These are the activations of a small neural network, seen along a few directions. Each row is one input.
Each table varies a few parts of the input and shows all the possible inputs, shuffled.
Descriptions start from the smaller parts, as in this example, which fits no table here: one of 6 places along a line, together with either a single point or (one of 2 separate values, together with one of 5 places around a ring) or one of 11 places along a line.
Shared parts are said once, and a part with two or three values counts as separate values.

Other details of the inputs vary at random and push rows far along three fixed directions, the same in every table; ignore that.

A family of inputs:
x1: [-16  11  12  -2  -4  -7  -9  -6  11 -63 -33 -27 -28   3]
x2: [ 13  11  15   9 -36  16  10 -18 -10 -55 -30  -8 -27   5]
x3: [ 84   6  15  -3  14  16  11 -13  23  30  25 -39   3   3]
x4: [ 20  12  17   0   1  14 -12 -12  21  10  19 -33  -7   9]
x5: [-52 -21 -45  10  -1   0 -57   3   7  72  36  29  21  37]
x6: [ -8 -11 -28   2 -13  19 -48  -5  15 -17  -3 -28 -14  42]
x7: [ 58   8  17  14  26   7  -8   6  20   6   3 -42  -7  22]
x8: [-82   1 -35  -8 -12 -20  40  -6 -33  16   6  74  58 -35]
x9: [  1   3  27   0   3   3 -18  19  13 -38 -17 -26 -32   2]
x10: [ 74  -6 -15   4  35   7  -7  -7  25  47  31 -25  34  15]
x11: [-18   4  16   0 -12  -8  -2 -11  15 -63 -34  -9 -20  -4]
x12: [ 20  35  51  -1 -28  -7  46 -30  -9 -96 -37 -18 -37 -29]
x13: [111   1 -14   9   5  17  42   4 -20  44   9  -6  31   2]
x14: [ 17  -5   4  -5  10  -2  46   3 -22  39  13  32  22 -31]
x15: [ 77 -15   0  -6  35  13   5  19   9  62  48 -31  13  12]
x16: [ 60  21  35  11   3   3  37 -13   1 -30 -26 -17 -23 -20]
x17: [ 30  34  28  22  -3  -7  59  -6 -26  -6 -26  12   3 -36]
x18: [-50 -29 -43  -6  -7  -5 -69   3  19  13  24  -1  -8  47]
x19: [-34  28  30   1 -25 -11  14  -9 -13 -87 -24 -12 -20 -11]
x20: [-36  -8   2   8  16   9 -55   7  32  22  -2  -6 -19  17]
x21: [-37  20  32 -14 -33  -9   6 -11  -1 -80 -16 -27 -32   0]
x22: [ 16   0  32 -20  -8 -11   8   5  -1 -62 -29 -34 -46 -16]
x23: [-54  -9 -41   6 -15 -16  19   1 -40  47  13  79  39 -12]
x24: [-88 -14 -39  12  22  -6   1  10 -12  58   1  92  42 -22]
x25: [ 90   2  14  -3  21  -4  64  21 -16  18  -9   9  12 -41]
x26: [ 33  -1 -24 -12  23   4  -5   3  12  52  36 -13  32  13]
x27: [-50  16  26   1 -19 -20  51   1 -48 -28 -34  47  -9 -54]
x28: [-17  -7  16 -20 -17  -9  11   3  -3 -48 -12 -21 -29 -14]
x29: [-48 -26  -2 -11  16  10 -90  -7  53  10   4 -15 -33  38]
x30: [ 54  19  19  15   9  13   0 -12  13  14  13 -34   3   1]
x31: [-81  13  -7  20 -47   4   4 -12 -30 -38 -34  34  -5  -4]
x32: [ 18   0 -14   1 -14 -11  16  15 -26  18  18  13  11   5]
x33: [-28 -21  -6 -11  11   8 -70  14  47 -23 -11 -38 -38  26]
x34: [ -8 -19 -34  -5  -7 -13 -13   2  -6  31  20  25  16  18]
x35: [-47 -23  -4 -11  20  10 -89  13  41   5  12 -27 -26  45]
x36: [ 75  13  -8  23  -5  10  72  15 -57  35   3  19  45 -16]
x37: [-33 -30  -5 -22   8   5 -47  -3  35  -1  15 -15 -12  26]
x38: [-45   2 -10 -14   2 -27  53   9 -46   2 -19  72  27 -48]
x39: [-62   1 -39   6   7 -15   7  -2 -17  25  10  46  58 -10]
x40: [ 39 -14   8   1  21  16 -23   5  27  59  37 -30  -3  16]
Each input here is: one of 5 places around a ring, together with either one of 2 separate values or one of 6 places around a ring.
The inputs of x25 and x9 match in every part but the place on the ring of 5. If x34 is changed in the same way as x25 into x9, which row does it become? -> x32
The inputs of x37 and x14 match in every part but the place on the ring of 5. If x13 is changed in the same way as x37 into x14, which row does it become? -> x2
Start at x3 and move only the place on the ring of 5, one step at a time. The first step leads to x8. Which rows follow, in order? -> x26, x21, x4
Change only the place on the ring of 6 in x17. List by row number the other rows that result. -> x4, x20, x27, x30, x40
Start at x29 and move only the place on the ring of 5, one step at a time. The first step leads to x27. Which rows follow, in order? -> x35, x22, x38

A family of inputs:
x41: [ 32  22 -14  10 -17 -11  80  -5 -47 -19 -19  33  38 -34]
x42: [-56  -5 -40  16  10  -2   1  10 -21  33  -6  52  44  -3]
x43: [-54   3   5   8 -26   1 -14   3 -12 -37 -30  13 -24   7]
x44: [-10  12  18  -2  -7   1  -8  -9  10 -16   5 -22 -13   2]
x45: [-88  -9 -41  13 -10  -4  -5  10 -33  56  18  70  45   1]
x46: [-57  13  15  -1  -3 -13  26 -16  -7 -28 -14  27   8 -32]
x47: [ 54 -30 -21 -31  -3 -13   8  17 -14  15  26  -7   2   8]
x48: [-28   4   4   1   8   1 -34 -12  28  -7   9 -19  -4  18]
x49: [ -8  17 -11   9  -8 -10  60  -2 -43  12   6  38  47 -27]
x50: [ 10   0 -20   3 -17  12 -18 -17   3  16  25 -13  11  29]
x51: [-21  10  -5   3  -8  -3  14  -2  -8 -32 -17   7  12  -7]
x52: [ 71   3  -3   9 -20  10  21  -2 -21  29  17  -7   4   8]
x53: [-28   6   4  -4 -21   8 -23 -10   6 -25   7 -22 -10  19]
x54: [ 16 -22   7 -34   8 -18  -3  21   7 -12  10 -22 -28  -7]
x55: [-64   9 -21   4 -36  -9  10 -21 -21 -36  -7  29  17   2]
x56: [-15  -9  -2   8   6   8 -44   5  20  30  18  -9 -11  23]
x57: [ 25 -12   7  11  39  18 -38   7  35  52   7 -10 -11  14]
x58: [ 48   1   2   3  47  10  -1  -1  31  40  10 -11  23  -4]
x59: [ 44   1  12   9  36   8   7   3  15  28 -12  -5   6 -14]
x60: [ -3 -13   3   4  26  14 -43   2  33  52  26  -7  -7  15]
x61: [ 10   0 -16  10 -14   7  -7  -7   0 -24 -19  -5  -4  15]
x62: [ -3 -41 -10 -34  33  -7 -41  19  37  40  30 -15 -11   7]
x63: [ 44  28  54  -5  -8  -4  64 -12 -16 -37 -14 -15 -19 -47]
x64: [ -25   16   42   -7  -17   -1  -31  -16   36 -110  -42  -52  -59    7]
x65: [-34  -1   3   7  12   1 -39   0  23 -19 -21  -8 -18  13]
x66: [ 64  18  37  12   4   0  41  10 -18  -4 -22  -8 -21 -24]
x67: [ 63 -24  -5 -31  10 -13  22  28 -15  20  25 -15  -1  -6]
x68: [ 14   1  -4  11 -25   9  -7  -4  -8 -14 -15   1 -17  18]
Describe the family of inputs behind these rows. -> one of 4 places along a line, together with either a single point or one of 6 places around a ring
The inputs of x66 and x68 match in every part but the place on the line of 4. If x48 is changed in the same way as x66 into x68, which row does it become? -> x55
Change only the place on the ring of 6 in x57. List by row number the other rows that result. -> x46, x58, x59, x60, x63
Change only the place on the line of 4 in x56. List by row number the other rows that result. -> x45, x52, x60
